Here are a small network's activations along a few directions, averaged over the inputs that share one value of a field.
Related values have similar rows: they may be neighbours, one step apart, or belong to one group.
Strong random noise was added to every row along 3 fixed directions; ignore it. To show where, here is one row again and again, with new noise each time:
[ -86  -34 -136   34 -132 -105  336  179  -41   24   48 -298  103 -175]
[-134  -85  425  176  186  -11  -44 -140  180 -246   53   10   77   70]
[ -79 -100  420   17  150  -10   -7 -117  213 -116   38 -109   71  -57]
[-100  -19   69  100  171  -25   32 -130   12 -275 -169 -126  186   93]
[-168  -24  -74  271  -76 -104  269  142  -61 -159  100 -109   97    4]


Siz, 20 values:
m8: [ 102   15 -255 -292  150   32  133 -146  -90  -82 -493 -495  300 -101]
m4: [ 181  -10 -272 -395  -27  104  -11   23 -130  284 -261  -92  -35 -116]
m6: [  18  -75  488  -49    3  107 -266  -55  243  119  453  308 -264   83]
m13: [-127   15  -73  172  -89  -21  -52  110  -65  -31  134  354 -243  110]
m19: [ 154  -55   95 -322  -84   13   14    2  -80  158 -101   52  -18 -179]
m16: [ -98   80 -264  -20 -141  -88  336  116 -122  153 -122 -251  178  -72]
m1: [ 139  -60  325  -72  199   67 -373 -122  313  233  -57  104 -163   66]
m20: [   0   93 -482  -10  -54  -22  -36  -65 -360 -243 -175   99  206   52]
m3: [ 147  185 -762   58   15   -1  -24  131 -331   24 -394 -255   52  125]
m7: [ -10   37  -14 -159   89   -1  -23 -120 -194 -145 -166  213   40  114]
m2: [ 197 -113  356 -533   21  114 -189 -202  208   37  -11   37   23  -83]
m18: [ -81  -16  102  336 -105  -87 -155  143  -92 -102  315  297 -272  137]
m14: [-225  -57  879  364  113    2    0 -119  360  -55  456  288 -154   94]
m17: [ -37   20 -198   36   16    2  164 -153 -107 -162 -233 -165  282  -27]
m5: [  63   84  -31 -162  189  100 -161  -85  174  180 -197  -74 -134  -26]
m12: [-123  222 -505  745  -71  -74 -127  149 -189 -269   43  345 -100  422]
m15: [ -54  -11 -179  204  -92    6  -76  118 -114   22  248  235 -107  -53]
m9: [ -46 -101  204   13 -101  -44  237  -28  179   57  223 -100   38  -70]
m10: [ 111  217 -716   96 -206   22   88  217 -169  121  -48 -126  -40  181]
m11: [  68   53 -302    7   97   -2 -129  -20 -350 -342 -275  130  229  192]
A value of Siz combines one of 5 hidden first parts with one of 4 second parts; all combinations occur once.
Changing only the second part turns m9 into m10. m8 has the same second part as m9; what does that change turn m8 into?
Answer: m3
Changing only the second part turns m1 into m4. m5 has the same second part as m1; what does that change turn m5 into?
Answer: m13
Changing only the second part turns m20 into m17. m19 has the same second part as m20; what does that change turn m19 into?
Answer: m16

Kun, 9 values:
v3: [ 218  110 -715 -284 -151  -25   -3  134 -327  112 -327 -176   37  -42]
v5: [  30   74 -225   -2   16   31  -15   71   39  224  -15 -120  -63  -69]
v9: [  61  -36   39 -162  -25   -3  212   58  124  124  -67 -371  153 -143]
v6: [  89   25   96  -47   93   94 -313  -28  122   86   60   51 -200   85]
v8: [-210  -27  356  395   -3  -28   55  -28  277   51  273  153 -128   99]
v7: [  41 -142  624 -289  106   22 -108 -184  177   86   49  267  -40  -14]
v2: [ -68   49   83   77  157   40 -245 -273  -51 -333  -12  401  -30  291]
v4: [ -39  -29  118  -85   52  -44  115  -44   18  -99 -139 -240   58 -240]
v1: [  46 -132   39  -98 -214  -29  220  217  -73  115  219 -197  129 -334]
Kun is arranged as a ring.
How many steps from neighbour to neighbour lead from v5 to v2, at the fewest?
Answer: 3
Which values are neighbours of v9? Give them in the order they are listed.
Answer: v8, v4

Ratod, 15 values:
z8: [ 194  355 -349 -183  -59    5 -326 -361   78   49 -318 -106   32  347]
z1: [ 144  -60  555 -369  198   64 -460 -171  -59  210 -220  371  -61 -147]
z5: [-377   11 -251  541   59  -20  464  261 -228 -168 -144 -212  -31  132]
z4: [  79  -91  -20  484   68   28 -444  -67   57 -128  395  489 -208   31]
z14: [  15  101 -402  140  168  203   38   58  165  -49 -127 -164  164  595]
z15: [ 332   19   23 -311  627  338 -893 -654   38 -398 -551   31  -19  239]
z10: [  10 -198   69  530 -177  -11  -73  357  108   45  254  -34  -99   13]
z11: [  33 -142 -235 -335 -316  -34  351   84 -168 -190   95 -155  206 -322]
z9: [-132 -185  -56 -257 -312 -205  568  411  221  691   23 -628  111 -869]
z2: [  -4 -117  924 -325   12    6 -127 -135  508  587  582  556 -539 -196]
z7: [-230  110  189  750  245  -28 -349   87  -31 -549  276  123  -75  440]
z13: [  59  -45 -467 -448 -305 -157  482   60 -431 -185 -163 -160  482  139]
z12: [ -35   96  148   17  253   28  -98 -572 -313 -867 -318  276  491  240]
z6: [-230  201  365  222  329  -10   53 -443  423   24 -191 -108   86  186]
z3: [  33 -131  866 -111  238   84 -332   45  130    8  112  537 -473    3]
A value of Ratod combines one of 3 hidden first parts with one of 5 second parts; all combinations occur once.
Changing only the second part turns z7 into z3. z14 has the same second part as z7; what does that change turn z14 into?
Answer: z2
Changing only the second part turns z11 into z5. z13 has the same second part as z11; what does that change turn z13 into?
Answer: z6

Dibun, 20 values:
k8: [   9 -117  692   94  194   58 -196 -141 -110 -360  -43  379  -48   48]
k3: [ -94  -32 -155 -131 -434 -141  350  230 -171  188  183  178   21 -157]
k19: [ -24   80  -95  417 -123  -17  -55  496 -139  271  385   94 -386  -90]
k14: [ 106   67 -113  151  -36   49 -173   74  139  321  -16  -48 -285  -18]
k9: [-133   43 -211  390   94 -111 -121  178 -393 -294   25  567 -178  331]
k1: [   8 -255  407  -91   36   -6 -209 -235   68 -264  187  290  196 -135]
k4: [-223 -184  427  339 -177 -158  526  380  188  127  503 -254    3 -366]
k2: [  23   98  -88 -234   53   34  255 -225   35  -34 -298 -601  390 -342]
k17: [ 192   27   52 -941   42  -56 -220 -146   87  530 -309 -258   -4 -264]
k7: [-213  102 -295  248  -93 -153  584  188   17  -21  -32 -354  258  -39]
k6: [ 385  133 -666 -316  199  151 -277  -35   -7  144 -496 -380    4  180]
k5: [ 118   87 -450 -175 -203  -47  -59  -11 -159   61   42   45    7 -131]
k12: [ 117  242 -323  111  385  108 -482 -325   22  -92 -645   97  110  465]
k20: [-167  -28  187   89   49   -7  320  -86  180  -61 -136 -344  214  -89]
k10: [ 142  122 -388 -431  -21   77 -200 -174 -211 -144 -264 -165  -95  167]
k11: [ 105  -34 -351  -37 -116  -60  164  117 -325 -330 -127  -17  304  248]
k15: [-269  -69 -108  666  140  -45  311   15  -70 -578   81  -66  297  415]
k13: [ -61  147 -353  -45  419  153 -427 -569 -186 -483 -629  393   89  639]
k18: [ 167 -131  626 -594  544  235 -456 -780  205 -223 -634  174  204  145]
k16: [  77  158   38  -30  443  264 -658 -441  140 -179 -328   28  -13  226]
A value of Dibun combines one of 5 hidden first parts with one of 4 second parts; all combinations occur once.
Changing only the second part turns k3 into k20. k11 has the same second part as k3; what does that change turn k11 into?
Answer: k15
Changing only the second part turns k4 into k19. k2 has the same second part as k4; what does that change turn k2 into?
Answer: k16
Changing only the second part turns k13 into k18. k5 has the same second part as k13; what does that change turn k5 into?
Answer: k1
